A small network was trained on invented records. Each row is its activation on one of them, seen along a few directions.
Each row is followed by the record's values for the fields Pumal, Rig, Zege, Lelu, Debok.
A field that a record lacks is left out.
Other fields move the rows too, some of them a lot.
(in the rows, 500 means zero)
Strong random noise was added to every row along 12 fixed directions; ignore it. To show where, here is one row again and again, with new noise each time:
[675 509 383 408 466 433 402 391 596 640 404 414 526 440 378 472 384 431
 597 688 697 628 487 377]
[650 681 729 602 618 372 559 674 629 344 339 423 333 579 478 689 451 390
 626 471 463 566 438 578]
[417 278 743 429 282 569 633 554 375 450 406 462 754 314 690 682 424 398
 329 758 379 480 220 450]
[398 330 555 261 410 679 481 408 556 644 644 513 570 409 546 686 735 362
 482 620 584 420 370 574]
[321 412 351 226 510 428 659 338 457 526 475 488 572 302 423 485 384 644
 547 664 611 431 568 423]
[378 554 346 363 432 600 826 670 424 744 547 232 654 565 176 592 310 818
 646 331 526 252 577 644]
[645 777 325 306 548 328 466 750 415 595 404 194 618 623 445 545 355 324
 512 664 521 530 414 369]
[699 528 531 555 657 514 466 470 528 594 476 553 352 527 479 549 482 532
 738 428 503 551 530 576]
[513 458 306 601 496 555 302 608 369 649 570 572 363 688 532 583 599 465
 572 320 366 593 429 396]
[521 460 470 404 748 266 558 367 622 202 479 709 394 300 577 381 620 635
 397 360 427 602 617 491]
[448 231 503 441 446 545 469 364 486 546 553 568 618 245 584 243 696 648
 461 497 476 519 450 441]
[562 446 519 582 595 697 464 517 388 714 577 551 355 607 599 627 514 483
 744 488 456 370 583 648]
[198 524 746 527 543 415 590 534 480 334 452 468 413 385 553 467 670 650
 472 477 411 444 395 600]
[837 383 547 413 622 600 620 431 520 686 585 517 722 312 441 354 542 782
 564 272 426 510 456 690]

[235 637 736 666 582 511 629 588 386 458 460 483 321 587 478 638 478 695
 538 417 386 334 489 738]  Pumal: b2 / Rig: p1 / Zege: f2
[235 450 717 329 354 518 587 406 521 460 519 440 629 340 499 568 611 425
 459 709 611 482 283 513]  Pumal: b2 / Rig: p2 / Lelu: n1 / Debok: w2
[354 441 511 362 560 621 576 521 565 590 687 513 413 557 425 517 730 501
 772 344 464 435 488 611]  Pumal: b2 / Rig: p2 / Lelu: n1 / Debok: w2
[231 596 689 418 354 492 619 324 496 559 391 401 515 426 297 768 258 640
 434 725 701 425 344 693]  Pumal: b2 / Rig: p2 / Lelu: n3 / Debok: w2
[640 679 486 483 583 394 337 456 552 577 420 378 501 500 458 349 433 407
 656 706 575 670 447 444]  Pumal: b3 / Lelu: n1 / Debok: w1
[459 469 593 511 520 549 547 555 499 416 534 606 472 540 600 609 591 481
 470 417 383 440 512 583]  Pumal: b3 / Lelu: n1 / Debok: w1
[434 595 860 571 383 350 653 545 755 292 289 292 576 326 270 236 546 507
 616 553 633 670 369 461]  Pumal: b2 / Rig: p2 / Lelu: n1 / Debok: w2
[624 241 486 800 446 682 489 562 327 668 468 536 492 500 539 273 389 649
 883 374 383 504 584 386]  Pumal: b3 / Zege: f1
[648 551 374 417 443 498 403 714 410 625 496 302 662 586 578 347 488 317
 462 639 497 479 478 330]  Pumal: b2 / Rig: p1 / Zege: f2
[606 275 487 263 436 638 592 552 713 475 648 571 590 431 611 709 692 173
 461 527 510 482 494 482]  Pumal: b2 / Rig: p2 / Zege: f1
[512 572 488 584 555 563 404 576 383 578 526 430 445 590 617 408 561 492
 514 546 485 398 575 591]  Pumal: b2 / Rig: p2 / Zege: f2
[709 415 782 523 402 524 513 545 499 539 342 396 570 362 606 538 429 373
 637 713 497 544 259 426]  Pumal: b2 / Rig: p1 / Zege: f1
[603 572 295 436 476 463 557 520 744 517 456 437 435 606 238 565 420 433
 577 426 655 544 640 491]  Pumal: b2 / Rig: p2 / Lelu: n1 / Debok: w1
[328 393 280 291 427 431 449 333 460 570 436 528 453 445 446 652 345 304
 751 796 620 628 417 185]  Pumal: b3 / Lelu: n2 / Debok: w2
[510 391 410 363 438 566 335 412 301 639 604 644 624 456 533 562 574 485
 469 428 463 640 251 343]  Pumal: b3 / Lelu: n3 / Debok: w2
[779 511 289 354 614 442 483 441 330 600 522 517 668 462 543 305 312 500
 543 574 469 567 584 397]  Pumal: b2 / Rig: p2 / Lelu: n1 / Debok: w2
[663 451 532 560 414 613 437 400 501 739 506 420 701 474 495 441 354 611
 364 603 468 551 397 678]  Pumal: b2 / Rig: p2 / Lelu: n1 / Debok: w1
[712 704 442 528 517 334 398 589 706 487 458 319 533 489 441 300 585 497
 353 422 568 591 525 485]  Pumal: b2 / Rig: p1 / Lelu: n1 / Debok: w1
[738 545 796 588 604 481 454 553 752 271 430 588 257 453 576 583 718 282
 634 449 607 473 502 562]  Pumal: b4 / Lelu: n3 / Debok: w1
[542 435 572 648 530 443 382 312 432 608 415 545 504 371 516 268 432 681
 573 576 496 687 418 475]  Pumal: b2 / Rig: p2 / Zege: f1
[435 397 374 645 358 489 447 580 470 449 466 503 471 573 477 391 441 504
 566 452 428 557 574 312]  Pumal: b3 / Lelu: n1 / Debok: w2
[250 433 517 246 492 442 573 400 592 332 568 533 554 300 474 426 757 575
 332 486 552 461 466 459]  Pumal: b3 / Zege: f2
[425 537 527 465 596 457 592 469 492 434 470 532 439 431 537 468 490 557
 558 542 510 412 591 599]  Pumal: b2 / Rig: p2 / Lelu: n3 / Debok: w1
[511 461 704 771 474 488 288 452 520 466 484 609 394 487 466 314 756 632
 537 241 368 802 185 491]  Pumal: b2 / Rig: p2 / Lelu: n1 / Debok: w2
[324 346 537 496 409 556 393 443 386 643 500 495 553 400 647 483 613 598
 396 561 372 470 270 500]  Pumal: b2 / Rig: p2 / Lelu: n2 / Debok: w1
[532 544 419 422 664 647 388 552 475 658 751 514 455 571 560 382 875 511
 520 313 448 363 589 649]  Pumal: b4 / Zege: f2
[474 711 625 333 655 479 539 578 436 480 602 356 588 479 485 344 679 453
 502 533 527 367 524 649]  Pumal: b4 / Lelu: n3 / Debok: w2
[242 456 693 473 380 591 461 423 562 446 504 491 409 519 616 619 621 191
 573 875 677 394 506 507]  Pumal: b1 / Lelu: n1 / Debok: w2
[542 252 601 560 410 569 611 520 735 324 555 609 580 392 525 478 619 462
 323 345 426 575 510 505]  Pumal: b2 / Rig: p2 / Zege: f1
[374 404 472 460 333 642 670 626 474 630 517 407 536 583 390 756 372 465
 636 532 508 405 453 482]  Pumal: b2 / Rig: p2 / Zege: f1
[539 494 428 530 361 635 389 421 443 660 603 464 651 573 536 589 486 479
 171 539 506 455 454 638]  Pumal: b2 / Rig: p1 / Lelu: n1 / Debok: w2
[551 615 398 243 754 428 599 637 368 508 618 382 680 430 466 166 675 627
 671 323 404 445 530 496]  Pumal: b3 / Zege: f2
[643 521 617 331 625 443 538 369 609 457 471 482 564 269 582 387 558 553
 542 615 550 472 482 569]  Pumal: b3 / Lelu: n1 / Debok: w1
[724 502 490 502 480 538 239 656 397 741 537 361 705 565 753 397 664 266
 380 612 327 588 222 477]  Pumal: b2 / Rig: p2 / Lelu: n2 / Debok: w1
[411 610 453 615 572 481 349 538 239 515 515 493 405 579 662 340 497 502
 477 608 478 374 612 473]  Pumal: b4 / Lelu: n3 / Debok: w2
[587 654 456 351 588 408 437 522 516 546 503 514 441 517 420 637 548 471
 580 414 547 559 330 426]  Pumal: b1 / Lelu: n3 / Debok: w1
[661 710 446 572 601 291 464 608 649 290 412 494 429 598 404 488 467 568
 280 270 468 654 524 504]  Pumal: b2 / Rig: p1 / Zege: f2
[358 484 475 405 520 411 317 361 544 457 489 534 330 411 483 281 713 410
 654 590 729 557 454 284]  Pumal: b2 / Rig: p2 / Lelu: n3 / Debok: w2
[711 663 501 276 650 407 637 471 585 484 473 360 678 372 370 403 394 527
 568 553 612 480 555 595]  Pumal: b3 / Lelu: n3 / Debok: w2
[517 359 500 594 595 535 608 527 519 294 534 716 329 561 653 714 484 426
 488 366 365 442 709 564]  Pumal: b2 / Rig: p2 / Zege: f1
[622 473 508 759 453 556 403 505 722 445 438 578 230 647 430 558 502 428
 576 426 646 469 739 508]  Pumal: b1 / Zege: f2
[485 145 516 498 366 552 425 370 460 464 519 756 447 352 491 489 622 527
 716 382 448 721 203 198]  Pumal: b1 / Lelu: n3 / Debok: w2
[320 330 530 577 149 680 495 613 538 593 556 443 560 576 318 436 733 468
 630 333 595 482 408 359]  Pumal: b2 / Rig: p1 / Lelu: n1 / Debok: w2

Which values does each new row have?
[663 273 332 455 395 544 522 297 472 507 486 599 716 357 548 443 251 512
 318 663 581 511 688 398]  Pumal: b3 / Zege: f1
[554 467 488 335 466 461 691 589 582 463 429 451 527 548 374 800 300 322
 639 532 513 527 403 398]  Pumal: b2 / Rig: p2 / Lelu: n2 / Debok: w2
[620 444 611 695 395 642 434 520 335 690 395 491 568 516 534 529 318 594
 574 512 484 485 387 511]  Pumal: b3 / Lelu: n3 / Debok: w1
[608 494 634 487 598 478 587 433 489 411 505 584 541 416 585 492 483 594
 443 432 376 517 509 630]  Pumal: b2 / Rig: p1 / Lelu: n1 / Debok: w2
[633 453 689 430 468 631 590 424 296 588 488 511 745 330 556 478 424 657
 441 504 500 378 380 595]  Pumal: b3 / Lelu: n3 / Debok: w2
[721 214 355 317 533 642 633 416 384 581 559 751 598 397 599 651 375 456
 728 487 386 530 443 352]  Pumal: b1 / Lelu: n1 / Debok: w1
[427 416 747 473 471 494 590 249 503 465 423 508 621 180 461 314 426 744
 512 642 652 470 463 578]  Pumal: b3 / Lelu: n3 / Debok: w2
[686 357 665 440 478 822 541 391 215 708 625 622 786 461 704 614 392 419
 473 651 420 402 436 666]  Pumal: b3 / Lelu: n1 / Debok: w2
[445 316 367 438 234 541 563 480 518 590 487 416 680 418 272 439 451 603
 509 450 599 605 353 300]  Pumal: b2 / Rig: p2 / Zege: f2
[459 581 317 435 451 436 580 545 468 605 473 384 582 562 235 513 320 657
 584 436 543 582 437 377]  Pumal: b1 / Zege: f1
[445 355 685 488 411 546 639 428 506 537 458 451 587 282 396 382 453 718
 637 476 520 507 299 509]  Pumal: b2 / Rig: p2 / Lelu: n3 / Debok: w2
[459 669 450 708 452 507 175 483 377 464 520 626 328 790 609 785 510 185
 268 588 460 692 389 479]  Pumal: b4 / Lelu: n1 / Debok: w2
[490 377 634 374 343 501 593 452 652 438 469 501 730 330 403 459 572 462
 407 562 555 590 307 427]  Pumal: b1 / Lelu: n1 / Debok: w1
[378 573 726 591 415 465 655 520 596 454 408 314 618 426 397 400 426 640
 406 520 574 449 479 661]  Pumal: b2 / Rig: p2 / Lelu: n1 / Debok: w2
[628 505 434 497 415 520 595 455 600 407 458 472 663 465 549 472 306 421
 165 677 610 396 774 568]  Pumal: b2 / Rig: p1 / Lelu: n1 / Debok: w1
[350 483 508 554 509 361 491 518 432 299 473 606 450 474 588 471 484 557
 332 426 420 540 472 415]  Pumal: b2 / Rig: p2 / Lelu: n3 / Debok: w2
[405 505 593 362 546 491 550 449 480 483 528 496 521 419 609 627 546 444
 437 610 485 470 441 607]  Pumal: b2 / Rig: p2 / Zege: f1
[446 455 509 472 579 659 395 614 388 573 583 535 332 604 732 529 716 301
 804 544 404 352 536 458]  Pumal: b3 / Lelu: n1 / Debok: w1
[843 551 706 655 542 441 560 469 679 405 359 494 596 430 472 490 313 478
 366 561 547 614 531 649]  Pumal: b2 / Rig: p2 / Zege: f2
[353 423 523 567 423 608 610 721 367 444 572 381 677 535 649 352 568 500
 366 512 361 286 582 524]  Pumal: b1 / Zege: f2
[516 561 588 661 414 575 370 421 431 751 474 464 438 513 491 544 426 594
 583 569 530 559 343 548]  Pumal: b2 / Rig: p1 / Lelu: n1 / Debok: w1
